These are the activations of a small neural network, seen along a few directions. Each row is one input.
In each table, some parts of the input vary, and every possible input appears once, in random order.
A made-up example of a description, with smaller parts first: one of 5 places around a ring, together with either a single point or one of 9 places around a ring or (one of 3 separate values, together with one of 4 places along a line).
Shared parts are said once, and a part with two or three values counts as separate values.
(in the rows, 128 means zero)

Other details of the inputs vary at random and push rows far along two fixed directions, the same in every table; ignore that.

A family of inputs:
r1: [126 112 130 123 138 135 131 123 135 116 150  86 148 134]
r2: [104 123 120 120 136  95 128 157  95 133 141 128 135 116]
r3: [177 128 151 127 209 140 113 166 130  80 100 104 143 135]
r4: [122 137 122 135 146  78 110 185 112 131 124 117 106 118]
r5: [140 129 146 134 176 147 135 151 129  89 108 110 145 162]
r6: [ 89 114 147 160 135 195 211  20  80  83 177 111 115 206]
r7: [109 101 135 134 131 132 148  88 141 142 121 136 113 132]
r8: [124 148 145 112 122 144 150 111 126 142 143 137 146 141]
r9: [141  87 101 135 142 139 151  84 116  65 170  58  96 190]
r10: [106 123  58  97  22 123 105 107 129 184 151 180 153  83]
r11: [118 145 137 110 118  56  54 229 130 155  74 167 127  46]
r12: [102 185  85 142  22 135 125 128 127 213 119 226 148  88]
r13: [161 122 145 134 176 110  98 176 165  94 115  62 122 127]
r14: [ 97  73 112 137 114 168 182   5  87  70 197  78 101 200]
r15: [162 117 135 132 186  88 106 197 183 127  72 110 111 113]
r16: [188 156 141 138 183 117  84 202 152 107  78 129 125 108]
r17: [ 99 133  82 109  41 120 132 115 144 236 123 214 152  71]
r18: [110 169 116 131  45 149 164  76 115 195 167 182 129 135]
r19: [151 112 168 121 174 110  82 172 158  92  96  78 127 109]
r20: [133 136 141 137 133 159 133  94 107 121 128 147 126 126]
r21: [128 139 172 120 139 148 145  98 124 113 135 127 119 149]
Each input here is: one of 3 separate values, together with either a single point or one of 6 places along a line.
- Changing only the choice among 3 separate values turns r17 into r7. The same change can be made to r2. Which row results? => r11
- A walk changes only the place on the line of 6. It starts at r20 and steps to r6. List the rest of the walk in order. => r21, r7, r19, r14

A family of inputs:
r22: [117 119 153 143 156 161 161  83 112 107 147 109 126 170]
r23: [142 136 170 128 177 126 112 150 127  99 109 117 126 134]
r24: [146 157 135 122 145 102 105 189 137 142  89 157 128 100]
r25: [142 142 128 107 127  83  76 199 151 117 105 115 129 104]
r26: [149 130 146 150 175 156 153 119 115  83 134  90 125 170]
r27: [147 126 146 140 180 149 161 114 122  89 132 101 117 176]
r28: [114 132 113 121 102 110 119 141 129 131 142 118 131 130]
r29: [164  98 136 128 189  98  84 176 170  69  83  85 115 119]
r30: [104 163 106 140  52 167 169  60  79 170 178 181 133 131]
r31: [137 112 173 137 201 157 169  96 123  70 135  78 117 187]
r32: [144 141 170 119 185 105 105 186 145 110  82 122 126 112]
r33: [ 90 114  79 117  45 156 148  53  96 159 176 158 131 126]
r34: [105 122 161 140 152 167 194  56  89  96 172 109 114 184]
r35: [140 164 112 131  83 142 120 126 125 165 123 173 143 106]
r36: [129 120 120 117 135  96 110 158 134 129 140 102 114 107]
r37: [101 131  95 126  67 107 112 113 118 155 136 170 122  88]
r38: [104 144 136 128 113 130 141 124 124 162 122 161 138 113]
r39: [129  99 113 111 134 100 106 151 135 126 126 102 139 115]
r40: [118 152 108 132  95 129 138 134 129 178 118 177 137 110]
r41: [154 134 141 130 180 126 134 154 140 110 103 116 121 144]
r42: [150 150 154 127 144 121  87 182 153 127  81 134 149  96]
r43: [154  97 134 116 189 105  78 196 149  67  87  76 127 121]
r44: [105 102 119 136 130 152 181  65 106  89 189  68 113 199]
r45: [167 135 184 133 217 117  92 199 148  68  76  81 136 129]
r46: [122 126 103 110  97  99  72 182 134 142 100 151 143  75]
r47: [172 163 127 125 117 120  79 192 163 147  77 163 149  83]
r48: [104 100  92 122  77 163 154  56 106 127 173 130 127 144]
r49: [ 81 126  90 126  29 117 139  80  98 195 164 177 111 102]
r50: [ 78 120  84 139  51 132 151  63 100 162 169 166 123 115]
r51: [162 149 155 122 138 129  88 172 164 127  81 139 148  96]
r52: [107 119  96 122  62 108 115 111 129 182 133 158 115 101]
r53: [184 131 155 133 203 123  96 188 161  84  81 103 127 138]
r54: [111 157 113 122  42 147 119  98 136 204 128 211 152  87]
r55: [104 114 100 129  74 106 116 124 129 173 128 147 117 103]
r56: [149 157 118 124 100 123 106 167 156 166  93 183 145  92]
r57: [119  87 138 141 167 115 142 120 115  91 139  71  96 163]
r58: [138  99 134 128 161 144 157  96 134  67 162  54 112 194]
r59: [109 120 134 151 161 164 206  67  88 105 171 105 111 194]
r60: [116 160  92 125  47 140 140 111 135 209 127 213 143  93]
r61: [129 108  99 103  90 108 103 134 144 157 131 136 146  97]
r62: [130 133 142 144 156 155 163  91  92 100 159 117 113 174]
r63: [ 90 127  75 128  33 130 135  65 116 180 158 183 126  98]
r64: [165 133 162 146 211 134 127 165 124  63 109  77 125 161]
r65: [133 108 128 125 168  95 112 170 141 108 132  76 116 121]
r66: [ 96 152 102 144  64 157 163  72  89 179 169 186 136 134]
r67: [138 167 127 123 108 108 102 178 132 159  98 182 137  89]
r68: [101  86 114 151 141 150 177  51 102  83 173  85 103 178]
r69: [133 149 155 124 144 107  98 186 148 138  83 152 145  95]
r70: [109 159 120 127  52 159 140  77 115 182 145 184 148 107]
r71: [151 157 128 127 131 103  89 206 157 151  73 165 145  88]
r72: [113 109 150 140 154 179 203  44 115 105 164 103 117 189]
r73: [113  96 127 134 148 162 193  42 102  70 200  51 104 220]
r74: [ 93 153 104 142  63 154 175  76  93 179 166 187 136 133]
r75: [133 118 162 131 187 147 161 106 130  97 125  96 118 167]
r76: [140 125 180 141 195 159 158 101 103  59 143  73 117 178]
r77: [134 130 100 109 100  87  83 174 159 170 119 136 130  72]
r78: [151 118 170 131 189 145 141 132 149  84 109  97 127 157]
r79: [138 154 114 130 101 135 116 130 128 163 120 173 137 114]
r80: [170 106 134 114 185  86  77 208 182 102  95  74 120 101]
r81: [116 114  92 102  77 107 109 120 128 169 143 144 144  98]
r82: [127 121 167 142 184 145 145 115 115  90 132  98 125 165]
r83: [138 140 151 122 158 109 102 186 160 138  75 139 140 100]
r84: [139 129 116 101 118  88  56 204 140 123  86 141 135  71]
r85: [142 114 125  98 141  75  74 194 141 124 104 113 137  89]
r86: [138 104 124 125 165 101 112 166 149 110 129  74 117 122]
r87: [131 143 121 140 120 140 132 126 121 144 128 151 134 133]
r88: [110  86 121 123 148 125 155  95 101 100 170  76 126 162]
r89: [ 93 116  83 127  25 130 140  70 122 199 158 175 118 106]
r90: [117 107 159 146 171 186 198  29  94  82 180  84 112 211]
r91: [140 151 148 120 133 104  84 198 164 151  69 161 150  81]
- Changing only one part turns r67 into r71. The same change can be made to r23. Which row results? => r22
- Changing only one part turns r39 into r85. The same change can be made to r87. Which row results? => r62
- What is each input in this table made of? => one of 5 places along a line, together with either a single point or one of 5 places around a ring or (one of 2 separate values, together with one of 4 places along a line)
- Which other rows does r23 become when the place on the line of 4 takes its other values? List them by row number. => r32, r34, r76
- A walk changes only the place on the ring of 5. It starts at r61 and steps to r48. List the rest of the walk in order. => r29, r89, r80
- Which other rows does r74 become when the choice among 2 separate values takes its other values? List them by row number. => r69
- Which other rows does r51 become when the place on the line of 4 takes its other values? List them by row number. => r54, r72, r78

A family of inputs:
r92: [157 141 177 130 200  96 102 191 146 115  85 119 107 101]
r93: [122 162 136 119 106 129 126 144 111 175 139 163 153  88]
r94: [116 151 132 122  80 130 101 134 116 144 114 181 141 117]
r95: [150 171 108 131 100 117 112 159 122 169 129 172 128  91]
r96: [116 115 108 107  69 117 107 125 119 130 132 138 127 101]
r97: [153 108 145 104 161  65  79 218 176 121  66 107 111  86]
r98: [127 171 101 139  82 112 115 165 141 161 110 166 134 110]
r99: [ 91 146 135 136 109 146 167 105 110 140 150 126 147 150]
r100: [121 103 145 160 204 151 173 109 112  58 122  78 118 191]
r101: [130 143 113 125 113 131 124 131 108 168 106 190 147 104]
r102: [195 138 144 133 177 159 126 139 177  85 105  93 128 161]
r103: [105 147 136 120  98 142 146 123 113 165 141 161 157 140]
r104: [142 119 120 139 116 190 160  64 144 133 127 153 147 144]
r105: [123 158 139 111 112 132 133 132 107 170 132 160 158 116]
r106: [122 129 116 123  80  70  71 163 167 195 100 161 130  59]
r107: [118 102  91 139  99 114 109 115 131 156 129 142 140 101]
r108: [ 88 137 136 146 118 166 191  73  91 133 187 116 136 154]
r109: [ 79 131 141 154 113 148 195  59 107 134 157 129 104 171]
r110: [130 114  92 145  97 124 139  90 123 138 176 106 118 148]
r111: [102  80  92 131 108 153 185  60  95 118 167 115 117 158]
r112: [ 98  97 114 130  90 159 144  52  89 112 180  99 108 158]
r113: [168 139 143 134 183 116 115 186 143  91 101 107 120 167]
r114: [140  95 150 124 178  99 103 163 154 110 102  75  95 129]
r115: [127 118 166 154 190 152 149 105 101  40 147  67 105 171]
r116: [140  82 119 132 178 126 112 147 133  95 108  82 115 138]
r117: [127 137  75 105  84 102 113 139 143 152 146 153 129 106]
r118: [ 95 115 111 100 114 129 153  93 119 132 176 115 144 138]
r119: [141  91 115 110 194 102 107 163 149  78 102  99 129 126]
r120: [160 129 144 126 184 100  75 225 157 114  47 149 145 111]
r121: [158 179 106 115  91 103  91 181 132 184  98 191 141  87]
r122: [ 87 136 131 148  94 161 166  60  89 103 162 127 121 166]
r123: [138 134  82 121  75 108  91 160 143 172 127 141 119  97]
r124: [160  96 120 126 176 118 145 146 133  65 140  53  99 172]
r125: [101 150 138 145 108 119 139 128 131 164 125 161 113  99]
r126: [135 115 181 138 206 124 149 139 134  85 108  96 103 183]
r127: [112 121 115 122  92 111 110 125 134 167 150 122 154 104]
r128: [176 127 168 127 168 165 106 123 164  65  96  98 136 145]
r129: [122 144 140 125 110 151 138  82  83 123 146 149 128 143]
r130: [126 101 145 164 211 156 173 109 106  60 137  79 112 173]
r131: [104 107 116 108  99 135 161 103 112 138 166 106 137 138]
r132: [188 147 170 107 176 132  79 204 200 117  61 114 170 100]
r133: [134 143 141 129  95 163 147  79 165 167 119 165 131 120]
r134: [150 100 144 131 162  99  73 153 141  74 113  73 124 124]
r135: [109 124 110 108  83 121 106 143 131 178 138 131 145  97]
r136: [127 138 115 137 121 137 132 126 105 157 125 176 136  96]
r137: [127  98 143 108 187  93 125 141 154  89 122  88 104 139]
r138: [108 128 100  97  77 107  92 123 130 132 136 156 137  92]
r139: [104 132 149 136 129 152 191  51  88 146 162 143 106 168]
r140: [133 170 102 143  90 116 114 165 135 162 124 165 128  92]
r141: [120 144 139 135 112 152 139  86  84 119 159 143 121 125]
- What is each input in this table made of? => one of 5 separate values, together with either a single point or one of 4 places along a line or one of 5 places around a ring
- Changing only the choice among 5 separate values turns r100 into r98. The same change can be made to r116. Which row results? => r123
- Changing only the choice among 5 separate values turns r121 into r129. The same change can be made to r117. Which row results? => r138
- Which other rows does r103 become when the choice among 5 separate values takes its other values? List them by row number. => r94, r113, r120, r126
- Which other rows does r106 become when the place on the line of 4 takes its other values? List them by row number. => r97, r114, r137
- Which other rows does r108 become when the place on the ring of 5 takes its other values? List them by row number. => r93, r99, r103, r105
